A small network was trained on invented records. Each row is its activation on one of them, seen along a few directions.
After each row come some of the record's fields: DIF, ZUB, SITEN, PABOB, PID, TON.
Not every record has every field; a missing one is written none.
The largest differences between rows may come from other fields.
In the rows, 500 means zero.
Random noise pushes rows far along 13 fixed directions. That doesn't count. These rows show it; they differ only by the noise:
[472 325 329 651 599 549 566 536 424 366 504 635 395 706 485 517 418 356
 459 450 615 319 563 359 577 557 501 478 623 555 449 529]
[500 373 466 424 573 599 664 421 590 478 415 382 653 455 642 309 448 485
 705 693 552 513 797 571 598 445 708 513 628 470 468 531]
[555 608 635 549 374 507 364 413 365 611 448 437 651 286 468 546 517 666
 487 432 421 432 262 598 451 476 527 464 417 430 513 530]
[603 495 568 443 478 581 497 411 279 406 546 580 669 267 695 355 325 506
 665 384 522 408 424 534 523 538 509 563 587 469 348 258]
[419 563 434 627 502 436 590 466 478 490 265 458 636 428 550 379 422 537
 423 589 452 513 501 367 434 574 644 532 365 356 691 609]
[368 681 682 501 430 405 380 569 351 591 445 519 647 524 443 534 574 506
 489 474 454 513 451 474 300 496 397 627 377 413 723 638]
[770 430 692 470 462 698 140 424 301 688 826 417 448 482 653 718 510 478
 697 278 449 401 457 542 416 376 560 628 388 639 684 519]
[402 730 605 562 304 353 413 470 424 578 352 346 689 333 466 505 540 664
 376 490 322 568 249 444 317 542 539 638 207 295 786 625]
[519 412 487 471 672 556 232 704 432 489 243 685 625 721 503 820 635 347
 538 644 468 499 550 447 360 395 534 313 628 668 688 591]
[263 602 568 316 345 500 627 588 342 260 628 474 630 535 424 429 419 340
 638 664 440 546 555 321 386 587 413 669 501 447 707 509]
[412 516 455 283 516 343 439 733 618 424 533 535 576 592 372 567 698 360
 534 777 583 459 673 447 438 479 547 462 568 407 500 517]
[413 677 536 369 519 481 470 707 484 418 463 813 664 318 559 372 544 346
 591 475 632 497 260 546 713 564 303 541 565 353 401 268]
[401 462 491 775 395 572 622 356 287 386 456 396 431 617 274 646 359 581
 420 517 369 415 422 334 354 568 522 361 483 589 647 699]
[656 379 437 481 564 320 390 486 486 319 468 446 447 579 603 773 589 568
 579 473 431 568 524 534 322 452 557 496 549 621 379 177]
[515 443 317 552 605 387 551 337 439 581 294 396 449 509 597 485 544 560
 449 605 632 449 599 689 647 469 621 619 393 663 504 503]

[339 458 628 387 312 630 553 454 498 501 529 260 674 534 469 491 523 578
 650 555 356 620 458 614 532 396 515 655 541 506 661 656]
{DIF: none, ZUB: gono, SITEN: fevan, PABOB: dad, PID: pafo, TON: tofep}
[629 513 519 497 635 645 478 485 402 516 244 743 752 234 762 311 285 512
 550 453 460 577 414 442 512 533 596 356 592 466 479 331]
{DIF: fitu, ZUB: none, SITEN: none, PABOB: none, PID: pap, TON: zabi}
[416 385 427 423 377 553 412 481 601 662 191 315 800 447 545 402 613 687
 328 468 439 432 278 768 703 373 614 577 577 413 426 749]
{DIF: none, ZUB: loru, SITEN: fevan, PABOB: dad, PID: pap, TON: zigen}
[513 385 462 496 521 524 445 571 565 505 232 543 814 486 579 376 407 546
 366 564 384 466 595 308 302 492 718 379 643 291 522 656]
{DIF: fitu, ZUB: none, SITEN: none, PABOB: none, PID: pafo, TON: rur}
[426 395 561 609 394 568 554 524 485 343 504 400 576 635 331 593 469 540
 509 521 363 409 530 385 312 498 528 345 658 422 453 663]
{DIF: none, ZUB: loru, SITEN: fevan, PABOB: tubaf, PID: pap, TON: tofep}
[666 575 713 604 778 531 429 616 585 551 521 649 401 568 690 594 529 409
 772 350 498 691 682 504 330 450 415 362 498 553 502 320]
{DIF: none, ZUB: gono, SITEN: fevan, PABOB: tubaf, PID: pafo, TON: zigen}
[702 244 481 377 536 563 247 520 600 451 430 282 623 620 802 699 605 511
 650 458 346 554 605 594 375 322 694 620 559 577 531 449]
{DIF: none, ZUB: loru, SITEN: fevan, PABOB: tubaf, PID: pafo, TON: tofep}
[473 568 559 634 362 366 675 318 496 420 477 340 538 387 421 399 366 699
 411 510 361 533 550 351 245 600 572 485 434 308 483 499]
{DIF: lagis, ZUB: none, SITEN: none, PABOB: none, PID: pap, TON: rur}
[525 550 695 692 579 462 401 412 242 729 581 634 412 622 376 522 479 522
 424 322 630 273 687 506 270 491 362 466 514 551 448 687]
{DIF: lagis, ZUB: none, SITEN: none, PABOB: none, PID: pafo, TON: zigen}
[495 410 496 567 564 596 479 474 343 515 615 405 288 759 493 701 481 443
 600 454 469 556 570 499 457 444 488 544 423 816 704 591]
{DIF: none, ZUB: gono, SITEN: lorim, PABOB: dad, PID: pafo, TON: zabi}
[383 577 459 377 421 294 534 435 322 427 475 529 486 497 422 493 540 545
 387 503 581 459 431 635 497 539 310 664 515 596 352 353]
{DIF: lagis, ZUB: none, SITEN: none, PABOB: none, PID: pap, TON: zigen}
[504 395 310 118 502 312 386 665 549 324 599 505 515 538 539 605 702 397
 560 666 627 460 500 644 630 451 510 648 608 585 296 199]
{DIF: none, ZUB: gono, SITEN: lorim, PABOB: tubaf, PID: pap, TON: rur}
[302 572 527 430 347 299 604 690 631 355 705 374 441 661 276 499 600 477
 443 521 450 525 533 363 345 561 413 565 478 309 477 562]
{DIF: none, ZUB: loru, SITEN: fevan, PABOB: dad, PID: pap, TON: zigen}
[592 621 522 403 620 165 404 462 527 649 484 551 459 418 635 468 677 550
 513 511 680 547 673 683 448 465 475 717 365 472 409 254]
{DIF: lagis, ZUB: none, SITEN: none, PABOB: none, PID: pap, TON: tofep}
[476 454 361 684 421 454 637 436 640 564 696 460 300 507 359 313 470 517
 279 380 645 258 495 397 669 602 520 554 439 279 350 653]
{DIF: lagis, ZUB: none, SITEN: none, PABOB: none, PID: pafo, TON: zigen}
[360 655 501 545 365 379 609 413 452 477 607 457 367 475 318 518 536 538
 421 540 514 550 392 488 543 569 367 642 341 493 611 494]
{DIF: none, ZUB: none, SITEN: none, PABOB: none, PID: pafo, TON: tofep}
[472 524 575 542 685 516 466 625 735 760 624 659 340 694 517 421 672 362
 540 407 703 555 731 545 640 431 382 608 481 443 575 638]
{DIF: none, ZUB: none, SITEN: none, PABOB: none, PID: pap, TON: zabi}
[600 357 422 879 590 637 599 357 550 524 369 593 371 516 615 429 367 622
 398 110 540 418 263 603 751 524 416 406 611 509 213 444]
{DIF: none, ZUB: gono, SITEN: zigez, PABOB: dad, PID: pap, TON: rur}
[477 544 607 461 618 514 523 454 355 674 594 626 435 561 474 412 475 441
 563 504 666 480 738 578 494 467 405 549 541 637 516 552]
{DIF: fitu, ZUB: none, SITEN: none, PABOB: none, PID: pap, TON: zigen}
[428 494 352 563 537 366 643 561 880 421 300 514 486 487 545 446 635 557
 444 529 493 711 402 523 684 513 510 521 505 312 438 354]
{DIF: lagis, ZUB: none, SITEN: none, PABOB: none, PID: pafo, TON: zabi}
[578 348 446 523 487 596 401 509 630 467 438 479 566 515 631 563 557 500
 544 394 465 485 370 560 642 430 541 558 587 445 455 452]
{DIF: none, ZUB: loru, SITEN: zigez, PABOB: tubaf, PID: pafo, TON: tofep}
[551 739 639 595 447 530 317 500 376 697 706 458 306 403 351 770 596 494
 571 529 465 558 264 489 497 496 483 481 118 609 897 576]
{DIF: none, ZUB: gono, SITEN: lorim, PABOB: tubaf, PID: pafo, TON: tofep}
[590 443 330 482 477 475 232 617 460 679 555 497 465 505 507 574 546 459
 261 459 527 313 331 379 531 500 694 550 293 466 688 683]
{DIF: none, ZUB: gono, SITEN: fevan, PABOB: dad, PID: pap, TON: zigen}
[524 512 513 424 447 581 577 331 226 576 676 370 530 373 612 218 260 443
 537 545 582 296 740 419 437 575 644 678 348 504 591 647]
{DIF: none, ZUB: loru, SITEN: zigez, PABOB: tubaf, PID: pafo, TON: zabi}
[516 501 465 543 459 488 579 457 575 470 538 421 479 436 401 497 454 531
 481 652 445 506 594 339 404 541 659 377 465 402 575 556]
{DIF: lagis, ZUB: none, SITEN: none, PABOB: none, PID: pafo, TON: zigen}
[527 519 381 460 627 495 623 528 445 526 583 614 346 454 336 417 447 391
 471 739 724 319 695 493 612 568 568 221 540 612 316 526]
{DIF: none, ZUB: loru, SITEN: zigez, PABOB: dad, PID: pafo, TON: zabi}
[549 361 499 486 583 493 530 526 627 503 420 399 614 566 648 425 490 565
 592 493 443 579 725 500 380 422 677 486 608 433 438 511]
{DIF: none, ZUB: gono, SITEN: puvaf, PABOB: dad, PID: pafo, TON: zigen}
[604 455 449 337 543 661 439 427 291 462 544 521 504 420 679 520 400 350
 653 578 564 448 516 602 656 479 515 572 494 767 539 387]
{DIF: none, ZUB: gono, SITEN: zigez, PABOB: dad, PID: pafo, TON: tofep}
[375 416 283 519 316 571 695 489 400 215 564 393 490 493 429 411 272 470
 364 530 393 406 322 264 559 651 577 510 493 471 527 544]
{DIF: none, ZUB: loru, SITEN: puvaf, PABOB: dad, PID: pap, TON: zigen}
[628 599 463 492 422 490 565 300 469 475 555 255 362 265 522 620 439 663
 573 625 367 682 356 580 541 519 640 441 249 674 608 327]
{DIF: none, ZUB: loru, SITEN: puvaf, PABOB: dad, PID: pap, TON: rur}
[460 590 564 506 709 481 457 543 452 743 330 598 475 572 397 575 665 447
 561 699 681 470 700 714 556 405 480 341 496 688 553 665]
{DIF: none, ZUB: loru, SITEN: fevan, PABOB: tubaf, PID: pap, TON: zigen}
[555 661 684 462 584 653 499 422 334 777 566 521 551 311 566 298 385 472
 629 530 599 452 648 605 536 484 530 445 394 572 579 650]
{DIF: none, ZUB: gono, SITEN: puvaf, PABOB: dad, PID: pafo, TON: zigen}
[403 511 380 447 361 505 465 430 422 506 432 377 526 495 478 530 498 525
 337 563 411 533 342 455 551 517 544 679 337 556 753 628]
{DIF: none, ZUB: none, SITEN: none, PABOB: none, PID: pafo, TON: zabi}
[394 459 496 593 546 548 614 378 459 517 381 327 447 686 588 502 474 509
 558 492 453 615 627 579 509 459 480 694 407 670 707 646]
{DIF: none, ZUB: gono, SITEN: lorim, PABOB: tubaf, PID: pafo, TON: rur}
[443 593 617 265 386 451 189 752 369 460 603 592 616 571 446 698 663 377
 492 453 441 454 306 489 356 465 326 603 478 500 594 498]
{DIF: none, ZUB: loru, SITEN: fevan, PABOB: tubaf, PID: pap, TON: zabi}
[650 271 321 381 613 442 246 671 501 424 474 561 521 671 740 626 544 388
 448 375 498 433 506 413 431 454 620 599 549 557 475 371]
{DIF: none, ZUB: loru, SITEN: fevan, PABOB: dad, PID: pap, TON: zabi}
[555 599 648 608 439 330 395 409 340 504 500 394 458 517 469 688 502 662
 461 364 343 564 453 456 130 513 453 527 350 529 586 441]
{DIF: none, ZUB: loru, SITEN: zigez, PABOB: tubaf, PID: pap, TON: zigen}
[377 369 291 410 485 453 700 454 438 405 556 333 411 647 446 376 444 454
 447 629 605 383 686 530 613 531 579 619 533 628 420 597]
{DIF: none, ZUB: loru, SITEN: lorim, PABOB: dad, PID: pap, TON: zigen}
[430 446 409 530 424 601 609 382 401 492 474 442 466 520 377 476 395 518
 398 608 498 436 480 477 600 528 534 465 516 616 561 658]
{DIF: fitu, ZUB: none, SITEN: none, PABOB: none, PID: pap, TON: tofep}

Which values does each new row have?
[546 551 490 647 540 519 674 401 573 445 430 594 481 307 544 374 385 575
 533 456 511 569 425 481 594 577 502 382 533 400 373 317]
{DIF: lagis, ZUB: none, SITEN: none, PABOB: none, PID: pap, TON: zigen}
[660 510 570 425 382 554 457 525 654 505 905 309 306 403 363 627 577 533
 610 496 454 467 437 540 550 470 556 356 448 486 367 441]
{DIF: none, ZUB: gono, SITEN: fevan, PABOB: dad, PID: pafo, TON: zigen}
[525 380 363 450 432 319 537 440 562 416 516 361 474 534 400 514 540 598
 350 592 511 372 629 483 394 511 618 476 569 443 288 485]
{DIF: lagis, ZUB: none, SITEN: none, PABOB: none, PID: pafo, TON: zigen}
[598 526 417 495 637 343 510 453 385 569 453 490 440 427 522 445 482 505
 469 613 652 348 700 556 439 529 633 423 422 572 370 456]
{DIF: none, ZUB: loru, SITEN: fevan, PABOB: tubaf, PID: pafo, TON: zigen}
[280 400 365 473 383 730 556 655 592 391 448 595 632 619 526 365 412 326
 396 436 427 535 274 299 734 541 446 663 587 373 733 698]
{DIF: fitu, ZUB: none, SITEN: none, PABOB: none, PID: pafo, TON: zigen}
[313 743 644 490 389 577 656 660 788 516 662 551 489 408 255 406 589 377
 600 705 502 638 471 364 630 563 405 399 431 220 704 653]
{DIF: lagis, ZUB: none, SITEN: none, PABOB: none, PID: pap, TON: tofep}
[554 592 567 206 431 392 427 631 620 477 654 414 619 325 572 432 605 503
 621 584 489 564 536 579 463 472 556 552 477 366 383 335]
{DIF: none, ZUB: loru, SITEN: puvaf, PABOB: dad, PID: pap, TON: zigen}
[552 554 410 596 646 396 578 288 282 596 365 544 386 462 696 401 339 534
 431 462 587 570 605 524 490 561 519 682 296 705 630 393]
{DIF: fitu, ZUB: none, SITEN: none, PABOB: none, PID: pap, TON: rur}
[616 388 623 608 799 637 394 579 507 717 473 730 446 715 553 555 518 402
 606 420 622 486 817 522 422 382 489 303 690 642 480 619]
{DIF: fitu, ZUB: none, SITEN: none, PABOB: none, PID: pap, TON: zigen}
[588 638 461 534 657 193 551 467 648 637 462 485 317 441 389 532 637 567
 434 749 633 550 805 505 359 529 626 337 325 477 464 440]
{DIF: lagis, ZUB: none, SITEN: none, PABOB: none, PID: pap, TON: zabi}
[508 401 504 313 598 771 665 579 565 344 664 516 502 545 631 407 356 269
 846 676 488 659 764 388 595 485 584 449 650 619 620 437]
{DIF: none, ZUB: loru, SITEN: puvaf, PABOB: dad, PID: pap, TON: zigen}
[277 376 503 295 357 476 679 476 500 284 606 368 584 705 372 430 500 440
 561 662 497 471 771 478 422 488 417 664 739 489 416 570]
{DIF: lagis, ZUB: none, SITEN: none, PABOB: none, PID: pafo, TON: rur}
[434 244 169 363 191 359 571 394 642 350 699 195 447 539 357 429 592 608
 224 525 549 234 397 550 739 512 623 776 567 360 227 547]
{DIF: none, ZUB: none, SITEN: none, PABOB: none, PID: pafo, TON: tofep}
[466 554 509 437 463 441 271 536 520 690 294 521 626 491 503 574 698 552
 339 459 519 460 323 697 572 410 417 593 459 494 527 623]
{DIF: lagis, ZUB: none, SITEN: none, PABOB: none, PID: pafo, TON: zigen}
[377 508 652 484 488 421 653 557 550 261 489 460 573 640 416 561 526 495
 700 584 404 647 699 452 254 495 401 433 686 447 430 400]
{DIF: none, ZUB: loru, SITEN: zigez, PABOB: tubaf, PID: pap, TON: tofep}
[397 515 476 676 605 673 587 391 415 650 385 632 375 602 542 426 452 413
 476 380 640 490 448 628 790 495 312 610 470 681 618 649]
{DIF: lagis, ZUB: none, SITEN: none, PABOB: none, PID: pafo, TON: zigen}
[623 567 728 565 547 526 545 467 557 519 559 521 535 358 521 477 478 626
 689 384 454 580 523 613 410 466 450 304 617 437 249 324]
{DIF: none, ZUB: gono, SITEN: fevan, PABOB: dad, PID: pafo, TON: rur}
[552 437 611 487 595 288 269 633 401 466 674 670 373 839 584 682 606 398
 485 186 546 474 672 408 152 472 263 721 553 534 435 344]
{DIF: lagis, ZUB: none, SITEN: none, PABOB: none, PID: pafo, TON: zabi}
[565 530 675 689 527 669 476 483 752 690 480 464 516 460 484 532 534 606
 571 441 347 694 493 426 448 426 590 332 471 348 699 667]
{DIF: none, ZUB: none, SITEN: none, PABOB: none, PID: pafo, TON: zigen}
